A small network was shown many inputs. Here are its activations along a few directions, one row for each input.
In each table, some parts of the input vary, and every possible input appears once, in random order.
Descriptions start from the smaller parts, as in this example, which fits no table here: one of 5 places around a ring, together with either a single point or one of 11 places along a line or (one of 3 separate values, together with one of 4 places along a line).
Shared parts are said once, and a part with two or three values counts as separate values.
In the rows, zero is written as 128.

Other details of the inputs shift rows strongly along two fixed directions, in all tables alike. That doesn't count.

Table:
r1: [107 124 169 155 174  69 140  34  71  95 127 158 156 150]
r2: [141 136 117 114 120 150 139 151 147 148 118 120 125 131]
r3: [134 125 140 123 142 117 138 116 137 116 140 159 127 133]
r4: [122 129 141 114 134 131 139 142 173 135 129 139 125 134]
r5: [131 140 109 110 111 146 139 155 161 148 125 111 120 128]
r6: [140 139 112 118 120 161 124 162 151 149 116 111 115 135]
r7: [107  92 120 166 116 100 134  99  73 105 134  85 139 122]
r8: [114 147  97 115 104 127 112 155 162 156 120 103 121 118]
r9: [124 120 115 121 106 154 123 180 132 141 142 124 133 110]
r10: [122 120 107 131 104 159 108 185 130 141 138 107 122 114]
r11: [129 149 203 124 206 114 148  52  67  93 136 225 163 169]
r12: [138 152 146 109 149 133 131 129 127 131 137 188 139 133]
r13: [115 164 169  77 159 155 155 141 174 145 135 188 154 147]
r14: [133 124 148 121 142 126 153 117 141 118 130 146 127 142]
r15: [143  87 115 176 128  85 126  79  85 104 117  96 116 130]
r16: [144 146 160  96 154 169 140 161 165 134 132 182 124 148]
r17: [137 147 110 111 117 142 124 150 136 149 119 129 125 125]
r18: [127 148  92 113 100 134 119 157 151 151 123 106 115 118]
r19: [119  93 119 171 129  75 121  80 111 108 122  93 120 128]
r20: [112 131 144 121 126 125 121 115 132 120 133 126 141 110]
r21: [ 96 149 173  85 152 157 143 162 154 134 159 199 167 129]
r22: [127 145 133 122 139 114 130 115 124 124 138 161 132 130]
r23: [142  89 123 169 126  99 140  87  95 109 109  85 116 139]
r24: [140 129 108 118  95 152 109 163 142 138 130 108 119  95]
r25: [141  98 129 169 143 100 119  84  88 102 120 113 115 141]
r26: [135 147  95 121 109 149 105 163 140 152 115 107 110 125]
r27: [127 107  93 154  86 114 109 120 113 119 124  58 112  95]
r28: [135 106  96 161  94 129  95 127 102 120 116  59 106 103]
Each input here is: one of 4 places along a line, together with either one of 2 separate values or one of 5 places around a ring.
Question: The inputs of r9 and r21 match in every part but the place on the line of 4. If r17 is changed in the same way as r9 into r21, which row does it become?
Answer: r8
Question: Change only the place on the line of 4 in r16. List by row number the other rows that result.
Answer: r4, r14, r23
Question: Change only the place on the line of 4 in r2. List by row number the other rows that result.
Answer: r5, r6, r13

Table:
r29: [131 127  81 127  87 139 132 173 175 162 121  70 111 117]
r30: [116 125 110 116  99 150 110 166 142 136 120  95 124 106]
r31: [132 134  93 151 116 121 109 120 129 130 119  88  97 132]
r32: [102 104 163 159 148 103 151  71  60 100 116 112 155 146]
r33: [137 113 106 171 125  96 107  85 106 124 102  84 114 126]
r34: [116 136 117 103 103 166 138 189 163 153 144 126 138 109]
r35: [126 128 150 137 145 125 110 104  96 119 133 141 148 119]
r36: [130  83  91 189 105  80 112  96  58 112 121  73 119 123]
r37: [121 136 122  91 108 166 128 173 158 141 141 133 139 102]
r38: [131 172 185  80 184 174 161 138 158 141 133 221 155 167]
r39: [134 139 171 116 179 134 146  74 105 111 116 170 149 162]
r40: [131 105 109 146 115 102 136  84 110 120 112  70 127 128]
r41: [146 114  99 130  91 142  99 192 200 149 134 107  92  95]
r42: [128 128 117 119 117 159 104 156 127 137 129 110 129 115]
r43: [147 134 116 139 131 115 135 108 113 114 120 124 105 137]
r44: [144 111  79 145  76 151 112 190 129 153 125  72 105 109]
r45: [116 114 159 157 155  90 159  56  81 110 104 109 142 163]
r46: [150 111 145 160 155  85 139  49  74 100 105 134 132 141]
r47: [122 152 152  97 144 179 131 176 145 147 144 168 148 134]
r48: [130 138 165 119 157 105 149  74 122 118 130 165 153 134]
r49: [110 121  84 150  78 123  99 155 127 128 127  60 101 101]
r50: [127 143 158 120 147 109 132  97 133 128 118 153 137 135]
r51: [107 126  87 128  87 128 100 187 155 152 132  97 117 103]
r52: [142 128  86 137  85 144 103 171 126 134 138  98  98 105]
r53: [132  96  74 148  88 120 101 187 182 146 133  84  88 110]
r54: [146 115  58 151  90 108 108 162 146 150 111  79  89 118]
r55: [102 122 159 125 156 105 150  91  94 109 148 172 168 134]
r56: [131 154  97 103 101 142 126 166 182 148 141 116 108 116]
r57: [143 121 151 120 139 143 134 114  88 113 131 151 143 132]
r58: [110 158 173  85 155 151 153 125 130 112 163 202 158 128]
r59: [115  87 104 181  99  81 116  79  79 107 121  59 133  95]
r60: [119 169 139  73 142 177 111 207 177 161 160 204 144 124]
r61: [123 110 147 150 145  90 141  51  82 105 100  96 134 150]
r62: [124 145 146 121 169 120 136 106 127 129 126 180 141 158]
r63: [159 143  98  98 108 162 122 181 172 153 115 125 103 120]
r64: [116 106 128 158 146  68 147  55  89 110 123 113 144 147]
r65: [137 141 134 100 127 160 126 181 194 129 154 163 104 125]
r66: [149 171 178  70 174 174 170 156 161 142 133 229 147 159]
r67: [112 147 179 109 153 130 132 114 120 114 135 184 159 121]
r68: [145 145 165 103 145 149 128 137 120 127 144 198 148 120]
r69: [122 136 109 138 111 108 120 117 134 128 119  91 103 132]
r70: [130  75 121 179 123 103 138 105 111 108 117  71 111 138]
r71: [116 153 147 100 150 120 138 134 157 141 129 177 138 148]
r72: [121 152 144 113 142 153 117 140 120 121 150 159 134 130]
r73: [134  89 165 150 159 108 145  71 100  88 123 128 132 147]
Question: The inputs of r32 and r67 match in every part but one. If r34 is changed in the same way as r32 into r67, which row does it become?
Answer: r59
Question: The inputs of r50 and r69 match in every part but one. If r33 is changed in the same way as r50 into r69, which row does it become?
Answer: r31
Question: What is each input in this table made of?
Answer: one of 5 separate values, together with either a single point or (one of 2 separate values, together with one of 4 places along a line)
Question: Change only the place on the line of 4 in r58. List by row number the other rows that result.
Answer: r49, r52, r72
Question: Change only the choice among 5 separate values in r35. List by row number the other rows that result.
Answer: r42, r47, r60, r72
Question: Change only the choice among 5 separate values in r66. List by row number the other rows that result.
Answer: r43, r46, r54, r63
Question: Start at r66 and move only the place on the line of 4, one step at a time. The first step leads to r38. Which rows follow, in order?
Answer: r45, r29
